A small network was shown many inputs. Here are its activations along a few directions, one row for each input.
In each table, some parts of the input vary, and every possible input appears once, in random order.
Descriptions start from the smaller parts, as in this example, which fits no table here: one of 3 separate values, together with either a single point or one of 11 places around a ring or (one of 4 places along a line, together with one of 8 places around a ring).
Shared parts are said once, and a part with two or three values counts as separate values.
In the rows, 128 means zero.

Other details of the inputs shift rows strongly along two fixed directions, in all tables alike. That doesn't count.

A family of inputs:
row 1: [163 124 110  99 114 116 127 111  98 124 130 159]
row 2: [149 145  98  93 140 129 114 127 119 142 124 162]
row 3: [155 147 106 100 143 120 129 117 133 126 119 168]
row 4: [109 116 127 139 144 133 135 130 142 120 137 106]
row 5: [157 124 119 102 111 126 132 133 113 110 120 181]
row 6: [113 233 185 139  95 116  15  96  73  83  40  60]
row 7: [148 145 113  90 149 115 126 119 119 134 116 163]
row 8: [172 135 122  96 128 123 137 122 131 121 118 162]
row 9: [124 103 125 152 109 135 138 131 137 128 138 109]
row 10: [112 226 170 140 104 107  21  83  71  66  39  55]
row 11: [120 105 130 146 138 132 141 123 132 118 133 103]
row 12: [121 111 143 153 125 126 146 131 125 131 139 115]
row 13: [168 141 114 114 118 117 133 123 120 128 127 173]
row 14: [150 150 121  90 146 123 123 131 115 148 120 166]
row 15: [104 125 139 133 136 140 124 148 139 149 139 114]
row 16: [102 121 126 136 144 131 128 134 136 130 136 106]
row 17: [144 146 112  95 148 122 111 128 116 142 127 172]
row 18: [105 121 124 135 131 144 122 141 139 149 133 106]
row 19: [110 131 134 147 141 133 145 135 150 135 133 114]
row 20: [103 124 119 139 139 133 131 132 139 135 132 104]
row 21: [107 118 136 141 149 129 140 123 137 128 129 108]
row 22: [162 130 101 106 108 120 124 114 106 126 133 163]
row 23: [105 126 138 132 136 133 134 144 148 139 135 110]
row 24: [118 112 134 150 100 134 139 133 131 139 145 114]
row 25: [117 101 132 144 103 132 131 131 125 129 148 110]
row 26: [167 137 120 110 123 114 131 126 118 124 132 175]
row 27: [131 212 175 158  70 108  18  86  72  53  50  63]
row 28: [101 135 133 143 140 137 128 143 135 154 135 117]
row 29: [172 136 113 108 108 122 131 125 126 127 125 167]
row 30: [160 138 121 106 113 114 128 124 109 131 137 174]
row 31: [119  99 134 141 105 132 137 125 119 132 140 104]
row 32: [121 112 140 147 128 135 142 138 150 124 140 114]
row 33: [105 129 132 137 132 143 127 145 142 154 134 112]
row 34: [163 130 113 111 126 113 124 118 113 120 132 174]
row 35: [114 117 125 138 131 139 139 132 154 129 130 104]
row 36: [147 137 118  88 133 131 134 135 130 113 113 177]
row 37: [151 140 110  85 136 130 111 135 124 141 125 162]
row 38: [104 130 141 135 146 128 140 136 136 142 129 109]
row 39: [114 125 133 140 132 139 144 137 157 134 132 109]
row 40: [ 90 118 139 133 133 147 127 153 128 137 129 125]
row 41: [ 98 129 126 145 143 136 121 135 130 150 135 116]
row 42: [157 150 120  95 145 118 132 127 135 125 124 170]
row 43: [121 105 132 145 127 136 137 134 146 119 138 109]
row 44: [118 105 137 155 128 125 139 122 120 127 138 113]
row 45: [115 111 134 131 137 137 141 129 146 127 127 100]
row 46: [167 146 114 110 132 120 135 124 132 125 121 171]
row 47: [119 107 143 143 106 131 142 130 122 137 142 110]
row 48: [103 117 129 133 146 137 124 133 122 143 133 103]
row 49: [ 99 129 126 144 142 129 131 131 139 140 130 112]
row 50: [168 141 123 102 138 117 138 121 124 123 119 167]
row 51: [114 112 134 155 140 128 136 128 137 121 140 117]
row 52: [118 107 128 150 136 132 136 129 137 116 140 109]
row 53: [168 129 100 110 118 119 127 116 115 119 128 164]
row 54: [159 148 122  92 146 118 138 122 129 128 117 164]
row 55: [101 132 139 139 144 127 135 142 142 140 136 115]
row 56: [119 111 121 153 132 134 139 126 140 120 136 108]
row 57: [169 123 109 102 124 116 130 113 107 117 125 160]
row 58: [107 124 141 129 137 134 139 138 143 141 128 104]
row 59: [157 131 114 107 116 113 121 116 104 127 137 173]
row 60: [133 217 186 156  73 107  29  84  70  61  45  63]
row 61: [159 136 108  88 146 121 132 115 125 119 118 156]
row 62: [150 158 112  96 140 119 129 130 132 140 118 167]
row 63: [100 131 140 140 145 134 125 146 133 150 140 118]
row 64: [123 116 134 151 123 138 145 136 152 129 135 112]
row 65: [ 99 122 136 138 149 133 124 132 122 148 132 111]
row 66: [160 145 119  89 135 124 131 129 141 124 122 165]
row 67: [101 120 126 137 144 137 118 139 127 141 140 109]
row 68: [154 145 102  87 130 126 123 127 136 135 116 157]
row 69: [111 112 128 158 112 127 133 123 119 135 145 118]
row 70: [119 102 127 154 122 128 134 128 125 119 146 111]
row 71: [106 130 132 136 131 136 137 141 151 144 130 108]
row 72: [153 138 112  81 137 130 116 129 119 143 117 156]
row 73: [161 126 107 102 112 117 122 116 104 121 138 165]
row 74: [123 109 125 148 123 138 140 132 149 124 133 107]
row 75: [105 118 130 130 135 134 129 140 145 134 133 105]
row 76: [116 110 137 151 141 128 141 122 132 123 132 111]
row 77: [118 118 141 154 137 129 143 137 143 125 140 119]
row 78: [115 113 144 149 115 125 143 128 116 138 143 115]
row 79: [123 107 139 151 114 132 140 138 137 128 145 116]
row 80: [ 91 119 138 132 133 140 136 149 136 127 125 121]
row 81: [103 102 140 145 101 138 139 140 117 121 139 126]
row 82: [165 129 105 101  98 123 124 118 115 129 129 161]
row 83: [108 106 140 146 125 142 144 143 138 112 129 125]
row 84: [112 114 131 134 136 137 136 135 151 124 135 106]
row 85: [110 119 120 143 140 136 138 127 145 125 133 105]
row 86: [ 98 126 132 141 147 126 128 133 136 135 135 113]
row 87: [172 128 114  94 128 124 132 118 128 117 116 157]
row 88: [115 119 142 133 138 136 146 134 149 132 129 105]
row 89: [108 116 132 127 137 134 134 134 140 137 126  99]
row 90: [173 122 113  98 114 120 130 117 115 120 121 158]
row 91: [117 111 128 162 122 127 137 125 128 129 140 118]
row 92: [117 109 140 146 104 131 137 136 128 134 150 116]
row 93: [112 107 137 151 118 124 136 119 111 133 142 113]
row 94: [114 118 135 156 109 128 140 131 124 140 146 119]
row 95: [153 143 112  97 148 117 126 119 130 122 124 170]
row 96: [115 116 128 159 135 131 139 125 140 126 135 116]
Description of these inputs: one of 6 places along a line, together with either a single point or (one of 3 separate values, together with one of 5 places around a ring).
The inputs of row 43 and row 27 match in every part but the place on the line of 6. If row 96 is changed in the same way as row 43 into row 27, which row does it become? -> row 91
The inputs of row 20 and row 2 match in every part but the place on the line of 6. If row 71 is changed in the same way as row 20 into row 2, which row does it become? -> row 33
The inputs of row 82 and row 9 match in every part but the place on the line of 6. If row 24 is changed in the same way as row 82 into row 9, which row does it become? -> row 29
A walk changes only the place on the line of 6. It starts at row 30 and steps to row 26. List the rest of the walk in order. -> row 77, row 42, row 55, row 63
Change only the place on the line of 6 in row 50. List by row number the other rows that result. -> row 12, row 14, row 38, row 54, row 78
Change only the choice among 3 separate values in row 43. List by row number the other rows that result. -> row 74, row 87

A family of inputs:
row 97: [ 76  14 127 180 138 157 217 163 167 152 197  97]
row 98: [168 108  68  64 180 123 171 139 155 165 161 222]
row 99: [189 192 134  98  79 102  80  91  89  95  80 151]
row 100: [181 108  80  44 169 132 174 148 164 170 151 205]
row 101: [ 82 126 180 202  88 134  96 115 120  97 112  16]
row 102: [ 45  46 118 154 167 158 188 183 154 208 202  95]
row 103: [183 193 122 107  76 105  71  95  90  91  83 160]
row 104: [158 217 140  78 115 117  69 116 104 102  68 160]
row 105: [ 77  29 135 183 118 154 215 172 174 165 199 106]
row 106: [177 182 136 102  98  98  77  92  74  72  84 165]
row 107: [ 53 153 167 191 125 145  78 131 140 111 103  19]
row 108: [176 103  74  47 179 128 181 139 156 167 146 207]
row 109: [ 55 166 183 189 122 137  92 128 136 123  98  18]
row 110: [ 87  19 123 180 142 153 217 150 168 160 197  83]
row 111: [181 186 119 110 100  97  70  84  77  77  90 160]
row 112: [ 53  47 134 167 182 154 203 171 182 171 190 101]
row 113: [183 178 136  91  81 110  71 104  88  76  77 157]
row 114: [192 190 137 108  93  98  80  88  79  92  84 156]
row 115: [197  82  80  77 145 115 192 123 133 149 174 218]
row 116: [ 62  59 123 181 174 156 196 172 187 186 193 100]
row 117: [180 115  87  61 177 124 180 145 155 178 155 219]
row 118: [191  84  91  83 131 122 190 145 135 150 170 236]
row 119: [186 191 125 116  91 101  70  92  80  88  87 164]
row 120: [161 220 122  86 117 114  62 108 108 109  72 155]
row 121: [ 47 148 162 194 135 141  84 122 132 108  98  21]
row 122: [175 108  80  55 185 118 180 137 153 169 155 215]
row 123: [ 57 120 177 202  81 135  78 114  80 124 126  32]
row 124: [ 44 144 179 186 134 144  92 129 128 101  93  26]
row 125: [ 49 158 192 198 131 139  91 136 126 112 102  39]
row 126: [196  80  69  75 126 129 175 139 147 149 170 216]
row 127: [ 50 149 184 182 123 148  86 139 136 105  99  25]
row 128: [184 180 114 103  95 107  71  86  81  76  80 153]
What is each input in this table made of? -> one of 2 separate values, together with either a single point or (one of 3 separate values, together with one of 5 places around a ring)
The inputs of row 118 and row 125 match in every part but the choice among 2 separate values. If row 119 is changed in the same way as row 118 into row 125, which row does it become? -> row 116
Change only the place on the ring of 5 in row 117. List by row number the other rows that result. -> row 100, row 108, row 109, row 122
Change only the choice among 3 separate values in row 103. List by row number the other rows that result. -> row 99, row 105
